Each row below holds a small network's activations on one input, seen along a few directions.
Each table varies a few parts of the input and shows all the possible inputs, shuffled.
A made-up example of a description, with smaller parts first: one of 5 places around a ring, together with either a single point or one of 9 places along a line or (one of 3 separate values, together with one of 4 places along a line).
Shared parts are said once, and a part with two or three values counts as separate values.

Table:
x1: -3 19 13 -3 7 6 -9 -16 0 -13 -20 -27 -2
x2: 1 21 14 4 9 10 -7 -17 -1 -6 -15 -21 1
x3: -14 13 -1 13 6 13 -14 19 3 -20 -11 -23 9
x4: 10 21 13 14 -2 20 3 -18 4 -5 -14 -12 4
x5: -14 -18 -15 1 22 14 -5 28 6 -6 -5 -5 -4
x6: 24 3 -37 -12 -5 -51 -6 -13 14 -1 -14 11 -24
x7: -11 16 0 20 8 17 -12 17 1 -14 -6 -17 11
x8: -8 13 3 30 5 19 -7 13 2 -15 -5 -10 13
x9: -5 0 25 -1 -41 -29 6 4 -25 22 4 33 11
x10: 5 17 17 14 6 12 -1 -20 1 -7 -14 -15 4
x11: -2 17 -1 29 -4 26 -3 15 6 -12 -5 -8 13
x12: -13 -6 11 -10 -46 -23 0 1 -24 8 11 38 25
x13: 3 -13 -5 -3 15 20 16 -10 12 5 4 7 -17
x14: -11 -15 -15 8 23 19 -5 26 5 -1 0 1 -1
x15: -7 -19 -12 16 20 20 0 23 7 -1 0 6 1
x16: 11 -13 -10 -20 -31 -32 -13 12 -1 16 39 25 31
x17: -9 -17 -4 -18 24 8 7 -6 7 -1 -1 -6 -23
x18: 4 6 13 -2 13 9 16 -28 -3 0 -2 -13 -6
x19: -2 -17 0 -3 23 13 13 -12 8 3 4 5 -18
x20: -22 4 21 7 -38 -38 4 13 -19 26 13 27 8
x21: 10 11 8 -2 5 16 20 -26 0 2 -3 -11 -5
x22: 26 -18 -13 -14 -39 -32 -28 16 -13 24 39 14 13
x23: 0 10 10 -12 16 7 10 -25 -6 0 -3 -20 -8
x24: -1 -14 -16 15 11 27 5 23 10 1 -1 8 1
x25: 21 -7 -28 -14 -14 -53 2 -4 18 -6 -17 3 -28
x26: -6 -14 -3 -12 26 11 8 -8 6 4 4 -1 -20
x27: -4 8 8 -19 14 3 8 -24 -5 -5 -9 -25 -11
x28: 16 -7 5 -25 -34 -30 -8 18 -15 1 26 36 23
- What do these inputs look like to the network? => either one of 2 separate values or one of 6 places along a line or (one of 4 places along a line, together with one of 5 places around a ring)
- Which of the alternatives is x6? => one of 2 separate values
- A walk changes only the place on the line of 6. It starts at x20 and steps to x9. List the rest of the walk in order. => x12, x28, x16, x22

Table:
x29: -22 0 1 7 45 19 7 -2 18 -10 -3 -19 -14
x30: 20 36 15 10 13 44 -6 -2 4 -25 -8 -37 15
x31: 11 11 -19 -30 -11 -47 -3 -21 7 -20 -26 -5 -14
x32: 10 -24 -2 -37 -29 -16 6 -8 -6 25 46 19 6
x33: 28 -30 -34 -18 -14 -31 -22 34 2 10 36 27 19
x34: -16 -2 -17 18 34 33 21 -2 8 -4 -13 -2 -21
x35: -3 -5 35 -22 -23 -12 3 -22 -30 21 21 37 16
x36: 4 20 3 22 18 40 -11 -20 9 -13 -10 -37 20
x37: -12 0 -14 26 -42 -26 -33 54 -3 0 4 27 23
x38: -24 13 31 17 -42 -21 15 15 -25 13 0 22 26
x39: 26 12 -3 -3 -12 -47 5 -33 7 15 -15 -3 -33
x40: -9 -27 -3 9 31 34 24 4 15 -10 -18 9 -26
x41: -11 -2 7 1 33 30 -6 3 -4 -3 -14 -39 -17
- What do these inputs look like to the network? => either one of 2 separate values or one of 5 places around a ring or one of 6 places along a line

Table:
x42: 21 -2 -18 -24 -27 -47 -15 -3 0 6 9 -1 -3
x43: -23 -2 18 11 32 49 3 9 -1 -4 5 -24 2
x44: -6 -16 -15 4 -21 -26 -9 44 -3 2 4 28 5
x45: 15 12 -13 -12 34 1 -6 -23 17 -23 -21 -34 -20
x46: -3 31 20 40 7 46 -4 2 -5 -12 -17 -26 18
x47: 21 -30 -16 -13 -15 -22 -2 7 3 21 24 36 -5
x48: 7 -15 -22 -3 36 28 21 -11 21 -5 -2 -6 -21
x49: -21 -3 -18 25 34 24 -3 17 18 -12 -21 -16 -13
x50: 6 7 16 -21 -30 -52 13 -33 -15 23 9 19 -6
x51: -17 -15 11 -12 -18 0 -9 23 -22 10 26 24 29
x52: -3 19 17 19 -44 -5 -11 16 -12 -2 13 18 43
x53: 2 14 21 -15 13 3 23 -49 -1 -5 -30 -17 -29
- Changing only one part turns x47 into x44. The same change can be made to x48. Which row results? => x49
- What do these inputs look like to the network? => one of 2 separate values, together with one of 6 places along a line
- Change only the choice among 2 separate values in x45. List by row number the other rows that result. => x42
- Change only the choice among 2 separate values in x51. List by row number the other rows that result. => x43

Table:
x54: 6 13 19 -1 -5 0 8 -24 -7 4 -6 -7 -5
x55: -10 9 17 15 -9 14 0 4 -9 3 3 2 16
x56: 9 -2 -12 -6 13 -1 3 -9 11 -5 -5 -6 -11
x57: 1 -12 -12 -13 19 -1 11 -10 10 1 -3 -2 -21
x58: 4 9 -3 -3 3 -11 1 -14 4 -5 -14 -10 -11
x59: -8 -17 -9 3 17 15 1 17 5 0 3 4 -5
x60: 3 11 10 -7 2 0 2 -20 -3 -4 -6 -12 -2
x61: -3 -7 -11 9 8 16 -5 19 7 -7 2 1 6
x62: -7 5 -2 13 0 5 -6 15 1 -7 -6 -3 6
x63: -9 7 10 9 -2 15 -5 9 -6 -4 4 -6 16
x64: 14 -16 -6 -19 -47 -53 -10 13 -14 23 28 39 12
- What do these inputs look like to the network? => either a single point or (one of 2 separate values, together with one of 5 places along a line)

Table:
x65: 1 -8 2 -7 -41 -31 -9 20 -14 12 22 33 23
x66: 8 -4 -9 -7 11 1 1 -7 7 -3 -3 -6 -10
x67: -8 -8 -6 7 10 12 1 12 4 0 1 3 0
x68: -6 5 1 9 7 11 -4 8 1 -6 -5 -10 3
x69: 3 10 2 2 6 1 5 -15 4 -5 -11 -9 -7
x70: 2 4 -2 -5 9 -3 0 -11 4 -5 -9 -10 -9
x71: -7 6 14 9 5 20 1 -1 -5 -1 -1 -7 7
x72: 1 -9 -7 -7 11 -1 7 -4 6 1 -4 1 -15
x73: -5 10 6 15 3 15 -1 3 0 -6 -8 -9 5
x74: -1 -3 -7 7 10 15 -4 10 6 -4 3 -5 3
x75: -1 6 9 -5 7 7 8 -18 -1 -1 -4 -9 -5
x76: 12 -8 -2 -18 -38 -47 -5 0 -11 18 19 28 6
- What do these inputs look like to the network? => one of 2 separate values, together with either a single point or one of 5 places along a line
- Changing only the choice among 2 separate values turns x68 into x70. The same change can be made to x73. Which row results? => x69
- Change only the choice among 2 separate values in x65. List by row number the other rows that result. => x76
